[[121 150 116 126 119 153 121]
 [120 131 111 115 125 120 116]
 [124 122 142 122 138 135 133]] gives 116

[[120 123 129 128 127 125 127]
 [155 131 123 135 126 150 144]
 [117 126 130 125 128 119 123]] gives 144

[[127 138 147 101 135 117]
 [127 136 144 135 124 126]
 [114 128 130 119 138 109]] gives 126

[[114 113 108 137 106]
 [143 145 145 117 151]
 [153 138 100 120 143]] gives 151

[[117 121 128 133 130 119]
 [106 127 131 132 129 124]
 [123 127 131 120 132 119]] gives 124

[[123 128 109 133 127]
 [142 135 106 138 118]
 [144 136 127 124 124]] gives 118

[[135 117 123 140 123 117 125]
 [132 122 150 114 125 109 129]
 [137 138 122 127 123 134 116]] gives 129
---
Q: [112 108 154  98]
A: 112
Q: [104 119 128 134 124 102 127]
A: 104
Q: [151 129 141 143 113 132 140]
A: 151
Q: [151 113 122 123]
A: 151
Q: [128 130 110 127 137 139 152]
A: 128
Q: [142 138 125 128 107]
A: 142
---
Input:
[[137 135 117 156]
 [122 124 132 108]]
Output: 132

Input:
[[134 131 122 145 125 131 156]
 [129 130 112 132 145 133 135]
 [133 114 131 137 115 131 124]]
Output: 133

Input:
[[151 123 143 103]
 [100 135 154 112]]
Output: 154

Input:
[[134 137 133 130 131 150 137]
 [133 136 130 131 130 128 133]
 [132 131 131 132 130 131 130]]
Output: 128

Input:
[[133 134 136 131 139 138 152]
 [142 112 112 116 108 138 144]
 [107 124 120 123 123 127 105]]
Output: 138

Input:
[[116 126 125 156 107 152 107]
 [136 145 116 147 140 115 146]
 [153 140 118 150 139 114 145]]
Output: 115
---
[[145 149 114 127]
 [106 135 127 126]] >> 135

[107 120 107 127 103 130] >> 127

[117 103 134 111] >> 103

[[120 121 138 116 133]
 [131 104 122 124 112]] >> 122

[102 122 112 140 130 127] >> 140

[[136 134 115 134 105]
 [126 111 149 128 141]] >> 149

[137 134 150 124 120 117 154] >> 120

[[132 119 117 139 130]
 [130 129 105 126 142]] >> 105

[122 127 151 119 124 128] >> 119

[[125 107 158 128 115]
 [124 114 154 133 110]] >> 154
---
[[142 145 138 126 148 107]
 [140 130 120 127 126 122]] ans = 122

[[128 129 147 134 130 138]
 [122 119 106 126 125 128]] ans = 128

[[111 118 136 115 123 153 136]
 [145 140 115 142 135 107 119]] ans = 119

[[115 137 122 120 117 120 113]
 [139 122 136 125 115 125 105]] ans = 105

[[131 122 120 125 110 113]
 [118 105 119 126 134 108]] ans = 108

[[135 145 114 151 128 135 156]
 [106 147 124 127 132 119 113]] ans = 113

[[155 117 135 143 104 126 127]
 [102 138 144 126 128 138 131]] ans = 131

[[156 116 125 114 122 115 150]
 [122 131 155 139 119 158 136]] ans = 136

[[112 129 123 103 137]
 [117 157 124 146 145]] ans = 145

[[120 123 108 137 144]
 [103 129 140 113 145]] ans = 145
---
133  145  135  143
134  147  135  148
127  148  138  150
--> 145

120  108  110  129  103
117  107  110  132  103
127  125  100  123  108
--> 110

147  127  110  136  137
128  142  115  137  117
158  142  136  149  107
--> 110

153  101  156  105
101  156  100  153
101  158  103  151
--> 101

131  147  127  128  136  145  128
131  123  127  131  130  114  122
131  156  127  131  136  115  122
--> 136

140  112  127  129  132  140
127  130  125  126  128  126
140  125  105  118  139  108
--> 129

115  115  119  122  112  137   99
113  113  107  110  107  122  127
132  107  122  116  124  112  145
--> 112

144  119  126  104  129  149  107
141  111  124  130  126  140  119
156  137  143  138  140  126  127
--> 129
---
array([[124, 109, 129, 129, 135],
       [125, 108, 138, 134, 138],
       [106, 111, 140, 127, 120]]) result: 140

array([[128, 125, 128, 126, 126, 129, 122],
       [136, 149, 101, 127, 111, 120, 132],
       [121, 120, 123, 138, 121, 119, 131]]) result: 121

array([[130, 102, 124, 123],
       [108, 156, 119, 122],
       [118, 124, 126, 127]]) result: 124

array([[104,  99, 111, 141, 147, 115],
       [126, 135, 138, 120, 142, 142],
       [126, 114, 120, 138, 128, 111]]) result: 138

array([[106, 156, 126, 154, 105, 123],
       [139, 107, 125, 102, 150, 124],
       [151, 114, 126, 120, 124, 119]]) result: 120

array([[127, 126, 125, 128, 128, 144, 136],
       [120, 113, 142, 126, 127, 128, 120],
       [157, 126, 122, 120, 116, 131, 122]]) result: 116

array([[131, 130, 128, 137, 125, 132, 127],
       [138, 138, 132, 120,  99, 138, 126],
       [148, 142, 131, 121, 129, 156, 129]]) result: 129

array([[116, 112, 124, 124, 132, 122, 132],
       [141, 134, 124, 116, 149, 125, 133],
       [132, 114, 133, 127, 148, 125, 118]]) result: 148

array([[150, 150, 148, 146, 127, 112],
       [130, 124, 126, 126, 124, 115],
       [104, 110, 109, 112, 148, 153]]) result: 112

array([[129, 107, 115, 116, 124],
       [141, 151, 104, 128, 153],
       [113, 121, 155, 148, 155]]) result: 155
---
[[144 133 121 102 117]
 [124 137 111 135 123]
 [129 135 137 109 126]] | 126

[125 136 137 116 105 107 106] | 116

[[130 132 116 112 141 107 112]
 [140 120 117 133 114 150 114]
 [133 150 115 112 105 144 111]] | 117

[108 139 150 135 152] | 139

[[130 119 139 113 124 128 121]
 [137 123 126 116 152 145 139]
 [125 126 142 115 102 111 108]] | 125

[107 119 136 108 118] | 118

[[149 119 155 134 123]
 [120 112 132 125 149]
 [155 115 153 130 128]] | 130

[141 121 105 124 109 125 132] | 124
---
[[116 117 135 143 104 114 116]
 [135 127 126 119 144 138 134]] ==> 127

[[110 131 131 129]
 [116 139 134 132]
 [103 116 137 136]] ==> 139

[[130 133 123 116 119]
 [139 113 132 151 140]
 [108 149 108 119 126]] ==> 113

[[131 127 148 111 140]
 [125 127 112 150 108]
 [123 128 124 132 121]] ==> 127

[[138 122 122 133 142 139]
 [128 127 126 151 135 150]] ==> 127

[[136 120 152 126]
 [130 119 150 119]] ==> 119

[[132 137 107 141]
 [121 116 144 113]] ==> 116
---
[[135 136 132 106]
 [123 122 125 144]
 [134 136 132 107]] --> 144, 106

[[112 137 135 130 125 126 139]
 [117 140 120 135 127 100 130]] --> 140, 100

[[132 131 131 122 132 122 127]
 [147 113 122 122 122 128 124]
 [143 105 128 124 129 125 126]] --> 147, 105

[106 119 124 155 101] --> 155, 101

[[132 126 131 126 127 129 131]
 [107 152 139 113 110 104 138]] --> 152, 104

[[120 145 147 152]
 [122 124 124 132]] --> 152, 120

[122 119 123 151] --> 151, 119

[113 101 120 111 127 109] --> 127, 101

[127 118 123 152 116 112] --> 152, 112
---
[[132 133 135 134 135]
 [128 127 126 127 129]
 [150 151 149 149 147]] ans = 132

[[126 125 120 105 135 124]
 [121 108 127 118 111 124]
 [136 154 124 131 145 129]] ans = 126

[[126 126 131 130]
 [138 146 119 123]
 [142 150 117 128]] ans = 126

[[105 132 133 122 120 137]
 [134 126 136 125 133 126]
 [135 134 128 130 129 123]] ans = 105

[[129 128 128 129]
 [111 131 140 104]
 [123 128 131 121]] ans = 129

[[134 136 130 125 115 135 154]
 [129 147 123 128 116 131 123]
 [138 121 139 115 126 118 122]] ans = 134
---
[131 129 105 110] gives 131, 110

[[131 124 124 125 125]
 [148 103 102 101 104]] gives 131, 104

[119 146 149 128] gives 119, 128

[118 149 153 129 114 130] gives 118, 130

[121 116 124 153 136] gives 121, 136

[128 135 103 112 115 130 145] gives 128, 145
---
[[108 105 105 103 107]
 [115 107 106 101 110]]
115, 110

[[143 135 134 124 132 131]
 [155 142 129 115 140 138]
 [145 136 126 124 133 131]]
155, 145

[[108 110 153 150]
 [140 135 116 115]
 [137 134 123 121]]
153, 150

[[126 140 113 140 148 115 126]
 [131 156 131 130 135 126 115]]
156, 148

[112 146 154 107]
154, 146

[141 134 144 115 151 125]
151, 144

[[137 151 127 146 118]
 [133 105 133 137 154]
 [139 114 133 149 153]]
154, 153

[143 126 119 148 151 129 115]
151, 148
